A small network was shown many inputs. Here are its activations along a few directions, one row for each input.
Each table varies a few parts of the input and shows all the possible inputs, shuffled.
Descriptions start from the smaller parts, as in this example, which fits no table here: ring(8) and (point or ring(9) or (values(3) and line(6))).
Shared parts are said once, and a part with two or three values counts as separate values.

Table:
row 1: [-26  23  -1 -15  39 -41  23  -9 -19   3 -21]
row 2: [  0  -2   9  -4  13 -32  22 -39   4 -12 -15]
row 3: [ -9 -12 -27  21 -11  40 -45  51  -2 -26  59]
row 4: [ 11  -4  19  -9  -2 -16  17 -19   9 -11 -11]
row 5: [ 58  -9 -94  -5 -29  54  -9 -11   6   5 -32]
row 6: [ -4  -9  16   5 -19  13 -31  36   9  -8  39]
row 7: [ 14   6  26 -13 -13  -5  -3 -12  13  -9  -4]
row 8: [ 12  13  21   5 -14   8 -37  31  12   2  37]
row 9: [-21 -16 -15  13  -3  32 -37  48   7 -22  55]
row 10: [ -5  13  -9   6  16 -51  20 -42   9 -15 -23]
row 11: [ -9  -7   7  12  12 -16  27 -33 -10  20 -28]
row 12: [  5   1  23   2 -15   9   2  -6   0  23 -15]
row 13: [  3  -8  17   7  -4  -2  23 -12  -5  21 -23]
row 14: [-21   7  18 -26  37 -22  26  -5 -24   7 -12]
row 15: [ -6  15  35 -37  10   4   2  22 -14  11  -1]
row 16: [ -9   6  28 -32  21  -7  22  16 -18   8  -8]
row 17: [-23  -8   0  11 -15  27 -26  42   4 -19  50]
row 18: [ 44 -16 -61  37 -37  38 -22 -21  24   5  -9]
row 19: [-14   8 -11  21  14 -35  25 -36  -5  17 -37]
Q: What do these inputs look like to the network?
A: values(2) or line(5) or (values(3) and line(4))
Q: Change only the line(4) part in row 11. List by row number the other rows that result.
A: row 12, row 13, row 19
Q: Which other rows belong to the same alternative as row 18? List them by row number.
A: row 5

Table:
row 20: [ 13 -26 -30  24 -37  63 -30  21   9  -1  25]
row 21: [ 27   0 -32  24 -39  45 -51  20  18   7  23]
row 22: [ 12  -3 -29  -2  -1  -7  45 -50  -8  24 -69]
row 23: [ 21 -31 -36  40 -16   9  12 -39  11   2 -17]
row 24: [ 33 -10 -35   0 -35  49 -41  18  21 -25  29]
row 25: [ 23  19 -29  -1  -2 -20  28 -48   3  30 -70]
row 26: [ 29  11 -31 -23  -1 -18  37 -52   3   1 -63]
row 27: [-77 -14 -14  40  45 -44  12  -3 -12 -31  30]
row 28: [ 39 -15 -39  17 -16  -3   2 -42  23 -21 -11]
row 29: [ -4 -31  -9  13 -43  98 -63 101   3  -9  86]
row 30: [-11   3  22 -34  39 -14  51 -16 -38  34 -47]
row 31: [  6  18  21 -57  40 -26  41 -16 -27  10 -39]
row 32: [-26   1 102 -26  15 -35  44 -13 -13  21 -21]
row 33: [-61  24 -15  45  39 -65  -7  -3  -6 -23  28]
row 34: [ 18 -13 -13 -15 -40  82 -76 100  16 -38  91]
row 35: [ 33  -6 -37  41 -18  -6  -7 -39  22   9 -20]
row 36: [  0  28  24 -34  37 -28  32 -13 -28  41 -46]
row 37: [-10  16 101 -50  17 -47  33 -13  -4  -2 -13]
row 38: [-64   6 -20  14  50 -62   1  -3   2 -58  42]
row 39: [-13  28 106 -26  12 -51  25 -11  -6  31 -22]
row 40: [ 12  -4 -10  11 -45  78 -87 101  10  -3  85]
Q: What do these inputs look like to the network?
A: values(3) and (point or line(6))
Q: The inputs of row 21 and row 20 match in every part but the values(3) part. If row 33 is changed in the same way as row 21 into row 20, which row does it become?
A: row 27
Q: Which other rows agree with row 34 in the values(3) part? List them by row number.
A: row 24, row 26, row 28, row 31, row 37, row 38
Q: Change only the values(3) part in row 36. List by row number the other rows that result.
A: row 30, row 31

Table:
row 41: [ -21   39  116  -51   59 -118  104  -89  -27   47 -104]
row 42: [ 31 -21 -66  32 -11  16  20 -47   1  23 -50]
row 43: [ 65 -15 -44  21 -53  31 -17 -31  37  -5 -17]
row 44: [-13 -11 -13  41 -13 -12 -35  -2  28 -44  50]
row 45: [-51  13 -27  -1  46 -49  12   2 -10 -36  14]
row 46: [ 44   6 -11  -6 -47  60 -34  32   6  29  -2]
row 47: [ 29 -11  42 -51 -31  67  -7  43  -6  20   3]
row 48: [-52 -14 -35  52  22 -26   8 -16  -4 -19  14]
row 49: [-35  -5  75 -30  11  17 -22  80 -16 -16  72]
row 50: [ 29   9 -56 -20  18  -3  22 -36 -10   4 -46]
row 51: [-26   9  20  14  -1  15 -52  65   1  -4  66]
Q: What do these inputs look like to the network?
A: point or (values(2) and line(5))
